These are the activations of a small neural network, seen along a few directions. Each row is one input.
In each table, some parts of the input vary, and every possible input appears once, in random order.
A made-up example of a description, with smaller parts first: one of 3 separate values, together with either a single point or one of 9 places along a line or (one of 4 places along a line, together with one of 8 places around a ring).
Shared parts are said once, and a part with two or three values counts as separate values.

Other details of the inputs shift rows strongly along two fixed directions, in all tables alike. That doesn't count.

Table:
row 1: [ 15  -8 -10  33 -29  18  52 -30  15  -1  23]
row 2: [-23  -7  13 -30  47 -12 -26  35 -15  19 -25]
row 3: [-10  57 -23  38 -21  -6 -49 -44 -22  32  25]
row 4: [ 29  -4 -36  25 -47  12  61 -59  32 -57  15]
row 5: [ 12 -22  38 -29  24  11  -4  49  11   6 -39]
row 6: [  8 -50  36 -11   6  23  34  32  23 -12 -14]
row 7: [ 19 -18  11  14 -15  22  31 -14  22  -4   5]
row 8: [ 22  32 -28  42 -40  20  50 -36  13  12  17]
row 9: [ 36  -6 -39  19 -44   8  68 -63  27 -54  17]
row 10: [-45  -1 -18 -11  13 -58 -94  13 -51 -16  11]
row 11: [  1  37 -24  38 -28   6  11 -33 -11  17  25]
row 12: [ 35   6 -19  46 -40  28  81 -34  25  -5  25]
row 13: [ 12  10  -8  35 -24  17  22 -14  12   5  16]
row 14: [ -1 -20  11 -26  -3  -5   7  -6  20 -39   6]
row 15: [-24  58 -48  45 -15  -4 -11 -52  -9  30  25]
row 16: [-25  60 -32  18   4 -20 -76 -25 -33  47  13]
row 17: [ 22  12  -5  30 -20  16  19 -22  14   6  14]
row 18: [  2 -75  31 -63  37 -22   7  62  -7 -56 -36]
row 19: [ -7  59 -35  48 -36   2 -24 -42  -8  32  22]
row 20: [ 32 -38  35 -20  17  14  34  35  16  -5 -20]
row 21: [-28 -48  39 -58  29 -20 -30  54   3 -38 -15]
row 22: [ 24 -74  52 -40  27  17  54  53  14 -17 -27]
row 23: [ -2  11  -3   4  11  17  13 -10  21   7 -15]
row 24: [-28  56 -23  15   4 -36 -90  -9 -54  54  16]
row 25: [ -4  15   4  -1   8 -10 -21   5 -28  20   4]
row 26: [  3 -25 -16   0 -22  -3  22 -11  15 -53   1]
row 27: [ 24 -47  35 -47  34  26  61  62  23 -14 -46]
row 28: [  2  46 -35  46 -27 -12 -18 -46 -26  30  42]
row 29: [ 27   5 -25   8 -42  11  70 -68  37 -42  30]
row 30: [ 10 -38  32 -19  18   3   2  21   1   4 -10]
row 31: [  6 -24  22 -20  16  30  35  44  29  -8 -35]
row 32: [ -51    9   19  -39   68  -39 -114   48  -43   43  -28]
row 33: [-42  36 -32  -3  -7 -53 -82 -38 -45   3  46]
row 34: [ 16 -22  24 -24  20  28  31  35  30  -6 -37]
row 35: [  4 -70  40 -59  19   1  52  49  28 -58 -18]
row 36: [ 34  29 -17  31 -33  25  51 -53  14   6  15]
row 37: [-28  18  -7   5  16   3 -23   3   1  18 -11]
row 38: [-28   8  21  -9  20 -12 -66  36 -29  22 -10]
row 39: [ -54    8   14  -30   52  -36 -109   67  -51   39  -20]
row 40: [  4  22   3  -2   7  -8 -33   4 -15  30  -8]
Each input here is: one of 5 places around a ring, together with either one of 2 separate values or one of 6 places along a line.
Changing only the place on the ring of 5 turns row 28 into row 12. The same change can be made to row 33. Which row results?
> row 35
Changing only the place on the ring of 5 turns row 26 into row 18. The same change can be made to row 31. Which row results?
> row 27
Which other rows agree with row 5 in the place on the ring of 5? List them by row number.
> row 3, row 4, row 7, row 14, row 17, row 23, row 34
Change only the choice among 2 separate values in row 35. List by row number the other rows that result.
> row 10
Start at row 6 and move only the place on the ring of 5, one step at a time. The first step leads to row 7. Which rows follow, in order?
> row 30, row 22, row 1
Change only the place on the line of 6 in row 32. List by row number the other rows that result.
> row 16, row 20, row 30, row 36, row 40

Table:
row 41: [ 9  3  1 -9  3 -5 -5 -4 -6  3 -3]
row 42: [-26  55 -55  41 -36 -26 -49 -68 -20   3  45]
row 43: [-7  3  2  4 -1  4  0  3  2  2 -2]
row 44: [ 3 -4  2  3 -3 -3  2  7 -4  0  5]
row 45: [ 3  0  1 -6  6 -4  2 -3 -4  0  0]
row 46: [ 8  1 -1 -7  2 -4  2 -2 -5  0 -4]
row 47: [-6  4 -6  1  6  4  4  5  1  2 -6]
row 48: [-4  3  6 -1  0  6 -2  0  4  3 -3]
row 49: [ 1 -3 -1  4 -4 -1  4  7 -5  0  6]
row 50: [-1  2  4  3 -2  4 -2  8  5  2 -1]
row 51: [-1 -4  5  7 -1  4 -7  5  3  1 -3]
row 52: [ 3 -1 -6 -4  3 -4  5  6 -9 -1 -5]
row 53: [ 1 -3  2 -6  5 -4 -1 -1 -3  4  3]
row 54: [-2 -5  3  9 -2  4 -4  6  2  1 -3]
row 55: [ -4  -8   0 -12  -3  -7  -7 -10   8 -23   4]
row 56: [-3  5 -2 -1  7  2  0  1  3  2 -6]
row 57: [-5  2  5  0  1  4 -1  3  3  2 -3]
row 58: [-8  0 -4  2  4  4  3  6  3  5 -4]
row 59: [ 45   4 -17  21 -34  33  96 -52  39 -20  12]
row 60: [-1 -2  4 -2 -1 -3  1  1 -5  0  3]
row 61: [ 5 -2  5 -1 -3 -2 -1  2 -3  1  6]
row 62: [-3 -4 -4 -1  3 -3  5  4 -6  3  3]
row 63: [ 2 -4  6  6 -2  6 -4  1  6  1 -2]
row 64: [ 1  5  4 -6  8  4 -2 -3  6  4 -5]
row 65: [  1 -10   0   7  -4  -1   1   5  -7  -2   4]
row 66: [ 8 -9 10  0 -2  0 -4 -2 -1  0  4]
row 67: [ 3 -2  5 -8  5 -4 -3 -4 -1  6  3]
row 68: [ 7  0  7 -3 -3 -2 -5 -1 -1  3  7]
row 69: [ 5  1 -6 -2  1 -5  5  2 -8  0 -4]
row 70: [-4  2  3 -3  5  4 -2  1  6  6 -4]
row 71: [ 1  0 -1 -4  7 -5  1  0 -6  0  0]
row 72: [ 1 -1 -2 -3  6 -5  4  2 -6  0 -1]
row 73: [  2  -3   9   3  -1   5 -10   0   5   3  -2]
row 74: [-1 -4 -2 -1  3 -5  4  2 -4  3  3]
row 75: [  6 -10   7   2  -2  -1  -3   1  -3  -1   3]
row 76: [-12  -9  -9  -6  -3  -9  -5   0   1 -24   3]
row 77: [-6  2 -2  2  4  2  1  4  4  6 -3]
row 78: [-4 -4  1  0 -1 -2  3  4 -8  0  3]
row 79: [-2 -1 -5 -3  7 -5  2  5 -9  1  0]
row 80: [ 3 -1  9 -6  0 -1 -3 -4 -3  2  3]
row 81: [ -2   4  -7   0   3   3   3   7  -1   1 -10]
row 82: [-2 -5  0 11 -4  7  0  6  2  0 -2]
row 83: [ 0 -3 -1 -3  3 -5  2  0 -3  4  3]
row 84: [-1  2  5 -5  5  5 -3 -2  8  7 -3]
row 85: [  1   5  -3  -3   4   2   0   4   1   2 -11]
row 86: [-2  1  2  5 -2  3 -1 10  3  2 -1]
row 87: [  3 -10   3   6  -3  -3  -1   5  -5  -1   3]
row 88: [-1  3  9 -3  1  6 -4 -3  6  4 -2]
row 89: [ -7  -8  -3 -10  -3  -8  -7  -7   6 -24   4]
row 90: [ 5 -9  4  5 -3 -2 -1  2 -4 -1  3]
row 91: [-2  5  0 -3  7  3 -1 -2  4  3 -5]
row 92: [-4  2 -1  0  4  3  2  1  6  5 -3]
row 93: [ 1 -3  7 -4  0 -2  0 -1 -4  0  3]
row 94: [-4  5 -4  1  6  2  3  2  2  2 -6]
row 95: [ 2  2 10 -2  0  4 -8  4  6  5 -1]
row 96: [  0   5  -5  -1   3   1   3   5   1   1 -10]
row 97: [ 5 -3  4  1 -3 -2  2  5 -2  0  5]
row 98: [-8  1  0  3  0  6  2  6  0  2 -3]
row 99: [  2   5   0  -6   5   2  -3   2   1   2 -11]
row 100: [-4  2 -1  6 -3  5 -1 11  2  2 -1]
row 101: [  5   6   2  -8   5   3  -3   0   4   4 -10]
row 102: [-10  -9  -7  -6  -4 -10  -4  -3   3 -24   3]
row 103: [ 0  3  5  2 -2  4 -5  5  5  3  0]
row 104: [-2 -2  2  0 -1 -3  2  2 -7  0  3]
row 105: [ 6  1 -3 -5  2 -5  3  1 -7  0 -4]
Describe the family of inputs behind these rows.
> one of 5 places along a line, together with either a single point or (one of 2 separate values, together with one of 6 places along a line)
Changing only the place on the line of 5 turns row 67 into row 53. The same change can be made to row 73. Which row results?
> row 63
Changing only the place on the line of 5 turns row 84 into row 58. The same change can be made to row 80. Which row results?
> row 78
Which other rows agree with row 72 in the place on the line of 5? List them by row number.
> row 43, row 44, row 54, row 69, row 74, row 77, row 86, row 87, row 94, row 96, row 102, row 104
Change only the choice among 2 separate values in row 98. List by row number the other rows that result.
> row 78

Table:
row 106: [ 26 -11  20 -19   2  44  83   9  53 -15 -30]
row 107: [ -51  -45   40  -88   74  -55 -112  103  -46  -11  -45]
row 108: [-12  43 -35  51 -43 -29 -54 -56 -37  13  51]
row 109: [-29  60 -36  74 -36  12 -46 -39  -7  43  30]
row 110: [ 11  63 -29  58 -27  -1 -36 -53 -23  63  37]
row 111: [-17  39 -31  47 -38 -22 -54 -62 -36  14  57]
row 112: [-15  43 -45  48 -33 -31 -45 -51 -29  12  57]
row 113: [ 38 -25  37  -2  -9  47  81  22  42  -1 -15]
row 114: [  9 -20  10   0   3  53  75  19  63 -23 -42]
row 115: [ 20 -44   6 -30   0  17  78  -5  46 -52 -16]
row 116: [ 47 -16  17 -17  12  41  81   4  46  -2 -35]
row 117: [ -48  -19   48  -80  102  -45 -107  110  -64   45  -60]
row 118: [ 31 -59  23 -11 -13  18  77   6  36 -39   1]
row 119: [-11  44 -48  50 -46 -25 -43 -53 -34  13  54]
row 120: [ 28 -40  12 -25  -7  28  84 -11  42 -57 -15]
row 121: [  1  67 -42  58 -23  -7 -16 -48 -44  64  36]
row 122: [ 30 -38  10 -25  -8  18  77  -1  38 -57 -23]
row 123: [ -59  -43   42  -90   88  -64 -124  105  -46   -9  -41]
Describe the family of inputs behind these rows.
> one of 2 separate values, together with either one of 4 places along a line or one of 5 places around a ring
Changing only the choice among 2 separate values turns row 107 into row 119. The same change can be made to row 122. Which row results?
> row 108
Change only the place on the line of 4 in row 114. List by row number the other rows that result.
> row 106, row 116, row 117
